These are the activations of a small neural network, seen along a few directions. Each row is one input.
Each table varies a few parts of the input and shows all the possible inputs, shuffled.
Descriptions start from the smaller parts, as in this example, which fits no table here: ring(5) and (point or line(9) or (values(2) and line(6))).
Shared parts are said once, and a part with two or three values counts as separate values.

Other details of the inputs shift rows strongly along two fixed directions, in all tables alike. That doesn't count.

Rows:
x1: [  3  -6   8  26  -1  -6  -6   9   1   1   4  -9 -12]
x2: [  5  10  -6 -21   3   3  -1  -8  -3  -4  -8   0   3]
x3: [ -4 -10  -2  21   1 -20  -6   8  -4  28  -4   0 -19]
x4: [  8  10  -1 -15   4   7   2  -6   1  -9  -8   5   4]
x5: [ -4   6  -6 -21   0  12   8  -5   0 -10  -3  10  20]
x6: [  0  -9  -1  23   1 -22  -3   6  -8  24  -6  -3 -16]
x7: [  5   7  -5 -20   4   4  -1  -7  -2  -7  -6  -1   3]
x8: [  7  -3   4  25   1 -16  -8   6  -4  14  -6  -7 -22]
x9: [  5   7  -5 -20   4   3  -1  -7  -2  -7  -6  -1   3]
x10: [ -4   4  -6 -25   2  11  11 -13   2  -6   3  14  15]
x11: [  5   9  -6 -20   4   3  -1  -8  -3  -5  -7   0   2]
x12: [  7  10  -1 -13   3   7   2  -7   1  -8  -8   4   3]
x13: [  3  -4   2  21  -1 -15 -11   6  -5  13  -1 -13 -21]
x14: [  7   9  -1 -16   5   8   3  -6   1 -11  -8   4   5]
x15: [  0 -11  -1  23   3 -25  -1   3  -7  29  -3  -2 -21]
x16: [ -6   4  -7 -24   2  13  10 -11   4  -8   2  15  17]
x17: [-43 -25  33  56 -44  59   5  38  41 -74  84 -15  60]
x18: [  0 -13   9  20   0 -23  -6   4 -12  23  -5  -3 -25]
x19: [  4   7  -4 -18   4   5  -1  -6  -2  -7  -5  -2   4]
x20: [-17 -22  22  67 -24   6 -14  32  15 -18  43 -29  -3]
x21: [ -6   4  -5 -23   0  14   8  -6   5  -6   3  13  18]
x22: [  5   7  -5 -19   4   4  -1  -6  -1  -7  -5  -1   3]
x23: [  7  -4   4  24   4 -15  -8   6  -5  13  -5  -8 -22]
x24: [ -7 -14   5  26  -8  -9  -1  10   0  10   9  -6  -3]
x25: [ -1 -10  -2  22   2 -22  -2   4  -7  26  -3  -2 -20]
x26: [  0 -10  -1  23   3 -25  -3   9  -6  32  -6  -3 -21]
x27: [  8  10  -1 -16   4   7   2  -6   1 -10  -8   5   4]
x28: [ -3   5  -6 -31   1  13  14 -14   3  -7   1  13  20]
x29: [  7   9  -1 -15   5   7   3  -6   1 -11  -7   4   5]
x30: [  7  13  -2 -21   4  11   4  -9   1 -12  -9   7   8]
x31: [  9  -4   4  22   4 -17  -8   6  -4  13  -7  -7 -23]
x32: [ -4 -11  -2  25   0 -20  -6   6  -7  22  -4  -1 -17]
x33: [  4   7  -4 -18   4   5  -1  -7  -3  -7  -6  -1   4]
x34: [  5   8  -5 -20   4   3  -1  -7  -2  -6  -7  -1   3]
x35: [ -6   6  -5 -23   0  14   8  -2   4  -7  -1  11  20]
x36: [ -5   3  -3 -24  -2  13  10  -4   6  -4   1  10  19]
Each input here is: point or (values(3) and ring(5)) or (values(2) and line(10)).
Q: Which of the alternatives is x18?
A: point
Q: Which other rows does x29 become when the line(10) part takes its other values? List them by row number.
A: x1, x4, x8, x12, x14, x23, x27, x30, x31
Q: A walk changes only the ring(5) part. It starts at x32 and steps to x17. List the rest of the walk in order.
A: x24, x6, x5
Q: Which other rows does x15 become when the ring(5) part takes its other values? List them by row number.
A: x10, x16, x25, x28

Rows:
x37: [-16  -8  -7   6  -4  13  19  -5  11   2  18  18  24]
x38: [  9   4   1   3   1  14   2   3  16 -19   9  -4  10]
x39: [  1 -13   4  25  -2 -23 -14   6  -8  28  -2  -4 -37]
x40: [-8  6 -5  2 -6 16  4 16 13 -9  2  0 21]
x41: [ -8   1  -7   3  -2  12  -4   4   2 -21   6  -1  16]
x42: [ -2  -1  10  -7  -2  13   4   2   8 -14  17  -6  10]
x43: [ -2  -5  11  -1  -4  11   2  -7   1 -25  10  -5   7]
x44: [ 10  14  -6 -44   8   1   5 -21 -16   1 -18   3   6]
x45: [  5   4   7   7   1  12   1   0   3 -31   6  -1   9]
x46: [ -7  -2   8  -3  -8  17  -4  -3  11 -15  11   6   5]
x47: [  4   3  13   4  -5  14   5   0   1 -23   4  -1  12]
x48: [-11  -4   5  -8  -4  12   1   9   8  -7  14   1  16]
x49: [-13  -2  -4  -7 -11  11  -4   6   0 -10   9  -9  21]
x50: [  1   4  -2  -2  -7  10  -4   0   4 -20  10 -15  16]
x51: [ -5  -9  -5  41  -4 -18 -21  15   2  23   9 -18 -32]
x52: [  6  -4   1  38  -2 -20 -20   7   3  14  12 -23 -35]
x53: [  0  -3  12  -1  -9  13   2  -5   1 -20   6  -6  12]
x54: [ 14   0   6  31   5 -21  -1  12  -2  17 -13  -7 -24]
x55: [ -3   4  10  -7  -6  16  -1  -4   5 -18  19  -7   1]
x56: [  8  -9   9  21   0 -18  -9  -1  -8  17   2 -11 -37]
x57: [ 16   1   7  36   5 -18 -11   3  -1  12  -5  -7 -37]
x58: [ -6  -2   8  -7  -4   9   0  -3  -3 -22  16  -9   8]
x59: [  3   4   0   3  -1  11  -3  -2   5 -30  10  -7  11]
x60: [  1 -15   7  31  -6 -25 -12   9 -12  27 -10  -6 -21]
x61: [ -6   5  10   2  -6  14   7  14   9 -11   0  10  17]
x62: [ -5 -12   4  25  -6 -23 -12  14 -14  26  -2 -12 -17]
x63: [ 13  20 -27 -71  30 -15  30 -48 -21  38 -48  54   2]
x64: [  9 -14  11  26   4 -18  -5   3   0  17  -2 -10 -27]
x65: [  0   6  -2  -4  -5  10   2   7  13 -14   9 -12  14]
x66: [ -4   3   9   4  -8  14   2   7   1 -16   0   7  18]
x67: [-13   1  -4  -8  -8  15  -8   0   9 -11  17  -5   7]
x68: [  6   6   0   4  -6  12  -1   0   5 -23   5  -8  15]
x69: [ -4   6  10   3  -5  20  -1   1   9 -18   8  11   4]
x70: [  1  -6  11  -5  -3  14   7   2   8 -15  13  -3   8]
x71: [ -5 -10   4  26  -3 -20 -16   9  -6  26   5  -9 -32]
x72: [ -1 -12   1  27  -1 -24 -15   4 -11  11   8 -24 -25]
x73: [ -7 -15 -16   4   6 -34   8 -13 -14  51  -3   8 -20]
x74: [ 10   5   8   7   3  15   6   5  14 -21   5   2   9]
x75: [  9 -11   7  19  -2 -22  -6   1 -16  20  -7 -13 -25]
x76: [ -7 -15  -2  38   5 -22  12   0  -4  36   1  18 -15]
x77: [ 19  22  -2 -38  13   9   6 -25  -4  -8 -20  15  -8]
x78: [ -1  -3  10  -7  -7  12   9   6   6 -14   9  -4  11]
x79: [ -6  -9  -7  34  -3 -22 -11  25   0  31  -3 -18 -18]
x80: [-10  -3   8  -3 -10  13   4  11  12  -9   5   6  19]
x81: [ -7 -10   4  22  -3 -25  -7  20  -6  32  -3  -9 -19]
x82: [ -1   3  -3  -2  -3   8  -5  -2   4 -27  15 -13  11]
x83: [ -8 -16  -2  29  -2 -20 -13  17   0  27   7 -15 -18]
x84: [-16   0  -4  -8  -9  11   1  14   9  -5  10  -6  20]
x85: [  1   1  13  -3  -6  17   0  -9   9 -21  13  -2  -2]
x86: [  3  17 -28 -52  14   0   0 -20 -13   0 -25   9  10]
x87: [  3   5  13   2  -3  14  10   7   9 -19   4   1  11]
x88: [ -5   5  -5   4  -7  13  -2   7   3 -14   0  -2  22]
x89: [ -1  -3  13  -3  -6  13   7   3  10 -16   7  -3  11]
x90: [  6   2  13   2   2  16   8   2  11 -20   7   3   8]
x91: [ -5   9   3   4  -4  15   8  16  11 -11  -3   8  19]
x92: [ 18   2 -15 -28  22 -34  -3 -13 -21  50 -42  15 -31]
x93: [  6  -7   7  29   8 -22  -6  11  -4  30 -14   5 -26]
x94: [ -7   3 -16 -47   8  -2  24 -29  -9  17  -5  30  16]
x95: [ 17  11 -10   8  17 -27 -11  -8 -13  37 -34  11 -41]
x96: [-11  -8   5  -6  -7  10   0   3  -3 -18  10   3  13]
x97: [  3   4  -2  -3   0  11   0   3  15 -16  14 -10  12]
x98: [ 12  -2   2  40   1 -18 -16   5   2  12   4 -16 -35]
x99: [ -4   8  -6   2  -3  19  -6   1  12 -16   8   3   7]
x100: [ 13  24 -14 -38  13   5   8 -15 -12   1 -37  21  15]
x101: [  2   1  12   2   0  12   4  -3   0 -29   7   0   7]
x102: [-18 -10 -10   0  -6   9  17  -6   8   6  22  11  22]
x103: [  1 -17   7  29   2 -22 -10  10  -1  30  -6  -2 -24]
x104: [-16  -5  -6  -8  -6   8  -6   2  -1 -15  13  -7  15]
x105: [ -9   2  -8  -2 -10  12  -4   9   3 -12   6  -9  22]
x106: [ -2   5   4   7   1  18   5  11  13 -14   2  10  17]
x107: [ 13  11  -8 -50  14  -1   8 -28 -18  -4 -23  11  -1]
x108: [ -5   6  -8 -36   6   2   1 -12 -12  -5  -9   8  10]
x109: [ 30  38 -43 -92  39  -8  11 -40 -17  31 -69  36   0]
x110: [  1  -9 -14 -13  11 -32  15 -26 -14  48 -20  29 -17]
x111: [ -4   0   2  -6  -9  10  -3  -1   0 -18  14 -15  15]
x112: [-11  -8   6  -2  -6  11  -1  -1   1 -19   7   4  14]
x113: [  1  -9   5  32   5 -25 -10   7 -15  19 -12   1 -27]
x114: [ 36  37 -25 -76  30  -8  12 -42 -24  10 -63  26  -1]
x115: [ -3   5   2  -8  -6  14  -5  -6   9 -19  20 -11   2]
x116: [  4   7   1   2  -3  13   5   8  13 -18   5  -6  14]
x117: [-12 -27   1  30  -7 -27  10   1  -6  34  14  11 -16]
x118: [ 15   6 -15 -16  15 -34  -4  -9 -15  40 -29  -8 -29]
x119: [ -5   1  10  -7  -6  11   6   7   6 -13  13  -8  12]
x120: [ -3   0   2  -8  -2  12   1   0  11 -14  17 -11  12]
x121: [-10  -4   6  -7 -10  11   6  14   7  -8   7   5  17]
x122: [-8  1 -8 -3 -2 14 -1 10 13 -8 11 -4 17]
x123: [  2  -7   1  40   6 -25 -12  12 -13  17 -12  -2 -26]
x124: [ -8  -6   6  -4 -12  11   1   7  -1 -13   7   1  19]
Q: The inputs of x46 and x71 match in every part but one. If x64 is changed in the same way as x46 into x71, which row does it become?
A: x42
Q: The inputs of x59 and x101 match in every part but one. If x68 is changed in the same way as x59 into x101, which row does it become?
A: x47
Q: The inputs of x60 and x66 match in every part but one. If x112 is changed in the same way as x60 into x66, which row does it become?
A: x113
Q: What do these inputs look like to the network?
A: ring(8) and (point or (values(2) and ring(5)))
Q: List by row number the other rows that have the ring(8) part in common with x107.
A: x39, x56, x70, x75, x78, x92, x96, x117, x121, x124
Q: Which other rows does x119 become when the values(2) part takes its other values? List them by row number.
A: x81
